A small network was shown many inputs. Here are its activations along a few directions, one row for each input.
Each table varies a few parts of the input and shows all the possible inputs, shuffled.
A made-up example of a description, with smaller parts first: one of 2 separate values, together with either a single point or one of 11 places around a ring or (one of 4 places along a line, together with one of 8 places around a ring).
Shared parts are said once, and a part with two or three values counts as separate values.

Other details of the inputs vary at random and push rows far along two fixed directions, the same in every table; ignore that.

A family of inputs:
row 1: [  3 -25  19   8 -28  19 -40 -18   7   1   9 -23   1]
row 2: [ -4  19 -11  -8  32 -17  28   8  -2   1  -6  20   6]
row 3: [  2  17 -15  -5  22  -3  32  24   4  -2 -10  21  -8]
row 4: [-11  18 -14  -4  27 -32  29   6 -16   2  -9  14   7]
row 5: [ -5  19  -9  -1   9 -13  30  10 -19  -4 -11  14 -11]
row 6: [  3 -17   9  -1 -28   1 -31 -19   4   6  19 -23  16]
row 7: [ -8   7  -3   2 -28 -20   1  -6 -33  -4   2  -4  -9]
row 8: [  3  22 -14  -8  20   0  35  22   4  -4  -7  26 -10]
row 9: [ -6  -6   1   3   5 -13 -12 -14  -4   2   3  -8   8]
row 10: [  2 -17   9   7 -31   5 -29 -10  -5   0   9 -22  -1]
row 11: [ -5  16 -12 -10  39 -10  25   5   9   2  -9  22   7]
row 12: [-14   2   0   2 -11 -33  -7 -20 -31   1   4  -8   7]
row 13: [ -6  19  -9   0  10 -13  29  10 -19  -4 -10  15 -12]
row 14: [ -5  -6   2   2   5 -13 -10 -11  -5   3   3  -9  11]
row 15: [-10  22 -14  -7  26 -29  31   3 -17   0  -7  19   3]
row 16: [  0   0   3   3 -12   1  -2  -4 -10  -4   0  -4  -7]
row 17: [ 5 -8  4 -1 19  5 -8  0 20  4  3 -4 14]
row 18: [ -5  20 -11  -2   6 -13  30  12 -19  -4  -9  15 -11]
row 19: [13  2  1 -3 12 26  5 13 27 -2  1 10 -5]
row 20: [-14   2  -6  -5 -25 -33  -3 -14 -28   7   7 -10  14]
row 21: [ -1  18 -10  -6  27   1  35  19   2   0 -15  22  -6]
row 22: [ 10 -25  18   5 -21  31 -36 -10  22   2   9 -20   4]
row 23: [ 8  2  0 -2 -2 14  1  7 13 -3  3  5 -6]
row 24: [16 -7  3  0 16 33 -2 16 38  0  0  3 -1]
row 25: [ 1 -1  2 -1 -1  8  1  2  4 -1 -3  1 -3]
row 26: [-10  23 -15  -6   7 -20  35  14 -22  -1 -12  19  -7]
row 27: [  8 -26  16   9 -27  21 -38 -11  11   1  11 -26   2]
row 28: [  1  19 -12  -7  26   3  35  23   8   0 -12  25  -6]
row 29: [ -9   2  -3   5 -24 -21  -2  -3 -29  -2   1  -7  -7]
row 30: [14 -6  4 -5 14 35 -2 13 39  1  1  8  1]
row 31: [  3 -16  13   7 -34  10 -31 -16  -5  -3  11 -21  -3]
row 32: [-11   3  -3   1 -23 -18  -1  -6 -27  -2   0  -2  -6]
row 33: [ 6 -4  3  4  7 12  1  7  9 -1 -4 -2 -3]
row 34: [  0 -21  15  13 -26   8 -32 -15  -7   0   6 -25  -2]
row 35: [  4 -17  15   9 -31  12 -32 -15  -2  -2  11 -20  -4]
row 36: [-14  -1  -1   4  -6 -33  -6 -14 -27   3   2 -10   9]
row 37: [-15   1   2   6 -24 -21  -3 -12 -36  -1  -3  -8  -6]
row 38: [  0 -18  11   4 -36   7 -33 -15  -3   0  11 -19   0]
row 39: [-16   1  -1   0  -7 -31  -6 -21 -27   3   1  -6   9]
row 40: [15 -9 -1 -8 18 21 -3 10 41  8  8 -2 19]
row 41: [ -6  15 -13  -2   3 -18  25  13 -19  -2  -8  11  -8]
row 42: [-12   1  -1  10 -18 -22   0  -7 -35  -2  -4  -9  -8]
row 43: [-12   4  -3   1 -25 -21   0  -7 -31  -2  -1  -3  -5]
row 44: [ 3 -2  2 -3 17  2 -5 -8 13  1  4  1  8]
row 45: [ -2  -1   0  -2 -17  -2  -4  -1  -7  -1   2  -2  -2]
row 46: [  1   1   0   0 -16   0  -3  -2  -8  -4   4  -2  -7]
row 47: [14  1  0 -4 13 28  5 14 30 -3  2 11 -5]
row 48: [17 -9  5  1 22 36 -2 15 41  0 -2  4 -1]
row 49: [ 14 -24  15   1 -18  35 -37  -7  32   1  13 -14   3]
row 50: [11 -7  5  3 14 24  0 10 23  0 -4 -1 -2]
row 51: [ -4   0  -3   4 -12  -8  -1   1 -14  -2   0  -3  -6]
row 52: [18 -8  4  0 20 37 -1 17 41  1 -2  2  1]
row 53: [ 7 -3  1 -5  0 17 -1  7 18  0  1  4 -1]
row 54: [-17   0   0   0 -12 -34  -8 -20 -30   4   3  -8  11]
row 55: [  3  18 -12  -8  33   9  35  24  15  -1 -13  27  -6]
row 56: [ -7  15 -11   1  10 -16  28  13 -19  -2 -12  11  -8]
row 57: [-11   1  -3   6 -26 -24  -2  -6 -35  -2   0 -10  -6]
row 58: [ -2  16 -12 -11  42  -8  28  11  13   4  -9  23  10]
row 59: [-10   5   1   7 -20 -18   2  -9 -34  -4  -3  -7 -10]
row 60: [ 10 -26  19   6 -18  31 -37 -13  22   1   8 -21   3]
row 61: [  9 -10   4  -2  28  17  -9  -1  34   4   2  -1  13]
row 62: [ -9   5   0   5 -20 -16   1  -8 -30  -5  -1  -3 -11]
row 63: [14 -7  3  1 16 29 -1 15 32  1 -1  3 -2]
row 64: [ 8 -7  5 -7 25 15 -7  1 33  6  3  4 17]
row 65: [16 -4  6  0 18 34  0 10 34 -2 -1  6 -5]
row 66: [-12   3   0   1  -8 -31  -4 -16 -28   1   4  -6   7]
row 67: [10 -1  1 -2  0 19 -1  6 16 -3  3  4 -5]
row 68: [-12   3  -1   1  -5 -26  -6 -21 -24  -1   3  -4   3]
row 69: [13 -9  5 -9 34 26 -8  3 48  6  3  6 18]
Description of these inputs: one of 3 separate values, together with either a single point or one of 6 places along a line or (one of 2 separate values, together with one of 8 places along a line).
- Changing only the choice among 3 separate values turns row 38 into row 23. The same change can be made to row 22. Which row results? => row 18
- Changing only the choice among 3 separate values turns row 30 into row 24. The same change can be made to row 54. Which row results? => row 36
- Change only the place on the line of 8 in row 60. List by row number the other rows that result. => row 21, row 22, row 25, row 26, row 43, row 45, row 53
- Change only the choice among 2 separate values in row 25. List by row number the other rows that result. => row 55
- Change only the choice among 3 separate values in row 43. List by row number the other rows that result. => row 57, row 67

A family of inputs:
row 70: [-15 -14   8   1  -9 -31 -28 -33 -19   9   9 -21  24]
row 71: [ 13 -12  10  -2 -10  31 -22  -4  27  -1  11  -6  -1]
row 72: [-15  23 -23 -10   4 -46  31   6 -31   3  -3  14   7]
row 73: [  0   9 -11 -14  21  -4  16   7  16   5  -2  16  13]
row 74: [ -2 -11   5   9 -42  -5 -20  -9 -24  -2   7 -22  -8]
row 75: [ -9 -11  13  16 -14 -12 -24 -25 -29  -6   0 -20  -7]
row 76: [  4  17 -13 -12   4   2  28  23   8   0  -2  20   0]
row 77: [12 -9  6 -9 50 20 -8 -3 53  9  5  7 25]
row 78: [-11 -15  13  15 -18 -12 -24 -20 -27  -2  -3 -22  -4]
row 79: [ 17 -13  10  -9  50  29 -15  -7  61   7   8   3  27]
row 80: [ -4  -6   6   0 -45  -8 -22 -15 -20  -2  14 -12  -2]
row 81: [ -7  -8   7   4 -40  -8 -23 -16 -22  -1  10 -14  -6]
row 82: [  7  17 -14 -12   3   1  28  26   8   0   0  19  -2]
row 83: [-10 -15  11  17 -18 -13 -23 -18 -27  -2  -1 -24  -3]
row 84: [-15  21 -15   2   1 -31  34  11 -37  -2 -13  11 -11]
row 85: [ -1  17 -13 -14  27 -10  23   4   9   1  -1  21   9]
row 86: [ 14 -18  12   2 -14  35 -22   0  25   0   5 -11  -3]
row 87: [  1   6   0   5  34   5  16   8   6  -4 -13  12  -8]
row 88: [  3  13 -11  -3  11   6  29  22   3  -1  -9  15  -9]
row 89: [ 10 -24  10  -4 -10  21 -37 -13  33   7  17 -18  21]
row 90: [  1  12  -7   3  22   5  26  20   0  -3 -15  14 -10]
row 91: [ 11   5  -7 -15  35  17  11  10  42   3   2  20  13]
row 92: [-15  21 -11   5   4 -27  32   9 -39  -4 -19  13 -16]
row 93: [-15  23 -18  -5  -8 -30  34  14 -34  -1  -8  15  -8]
row 94: [  4  13 -11   0  18   1  28  22   3  -1  -9  13  -8]
row 95: [ 16 -21  18   5 -18  38 -33 -10  25  -3  11 -16  -5]
row 96: [ -4 -13   9  16 -32  -7 -22 -10 -26  -3   2 -23  -9]
row 97: [ 22 -11  12   4  29  52  -8  13  51  -3  -3   6  -7]
row 98: [  3  17 -12 -14   5   2  28  20   8   0  -4  22  -1]
row 99: [ -6  -8  10  11 -29  -8 -22 -22 -25  -5   5 -18  -9]
row 100: [ 15 -15   7  -1 -14  29 -20   7  28   2  11 -10   2]
row 101: [ -3  -4   7  -1 -44  -7 -22 -18 -20  -3  14 -13  -2]
row 102: [-15  22 -14   1   2 -30  34   8 -37  -2 -15  13 -12]
row 103: [ 23 -11  10   0  26  50  -7  12  55  -1   0   6  -3]
row 104: [ 14 -17  13   4 -12  35 -23  -3  24  -2   7  -9  -6]
row 105: [ -4  11 -12  -9  42 -21  21   6   9   9  -3  12  22]
row 106: [ -8 -10   6   3 -42  -8 -22 -14 -21   1   7 -17  -3]
row 107: [ -6  11 -11  -9  43 -20  21   3   9   9  -4  13  23]
row 108: [ -7 -15  10  17 -20 -14 -23 -15 -27  -2   0 -25  -4]
row 109: [-14  24 -10   5   8 -27  31   4 -40  -8 -16  15 -19]
- What do these inputs look like to the network? => one of 5 places along a line, together with either one of 2 separate values or one of 6 places along a line
- Changing only the place on the line of 5 turns row 71 into row 93. The same change can be made to row 101. Which row results? => row 76
- Changing only the place on the line of 5 turns row 86 into row 88. The same change can be made to row 78. Which row results? => row 83
- Change only the choice among 2 separate values in row 89. List by row number the other rows that result. => row 107
- Change only the place on the line of 5 in row 105. List by row number the other rows that result. => row 70, row 77, row 79, row 107
- Change only the place on the line of 5 in row 102. List by row number the other rows that result. => row 84, row 94, row 99, row 103

A family of inputs:
row 110: [ 0 10 -8  0 18 -2 21 15  0 -1 -9 11 -5]
row 111: [-21  14 -10   2 -29 -44  14  -6 -56  -1  -4  -1  -7]
row 112: [-11 -18  11  15 -48 -20 -34 -25 -39  -1   8 -34  -2]
row 113: [ -7   8  -4  -2 -14 -17   5  -6 -22  -3   1   2  -5]
row 114: [  8  -5   5  -2  -3  18 -10   0  18  -1   6   0   0]
row 115: [  2  11 -10  -4  11  -2  22  17   2   1  -5  11  -1]
row 116: [  1 -10   6  -1  19   1 -14 -12  17   5   4  -6  17]
row 117: [ 11 -25  18   7 -13  31 -35  -9  24   1   8 -20   2]
row 118: [ 8 -8  3  0 -3 16 -9  5 17  1  4 -4  2]
row 119: [  8  -6   7   2   4  17 -10  -3  15  -3   2  -1  -3]
row 120: [ 7 -7  4 -2 -5 19 -9  1 17  0  3 -1  0]
row 121: [ 0 13 -6 -2 18 -1 21 10  0 -3 -7 15 -7]
row 122: [ -1  12  -7  -2  17   1  21  11   0  -2 -10  15  -7]
row 123: [ -5  11 -10 -10  28 -17  17   2   6   6  -2  13  16]
- Changing only one part turns row 111 into row 117. The same change can be made to row 120. Which row results? => row 122
- What do these inputs look like to the network? => one of 2 separate values, together with either a single point or one of 6 places along a line
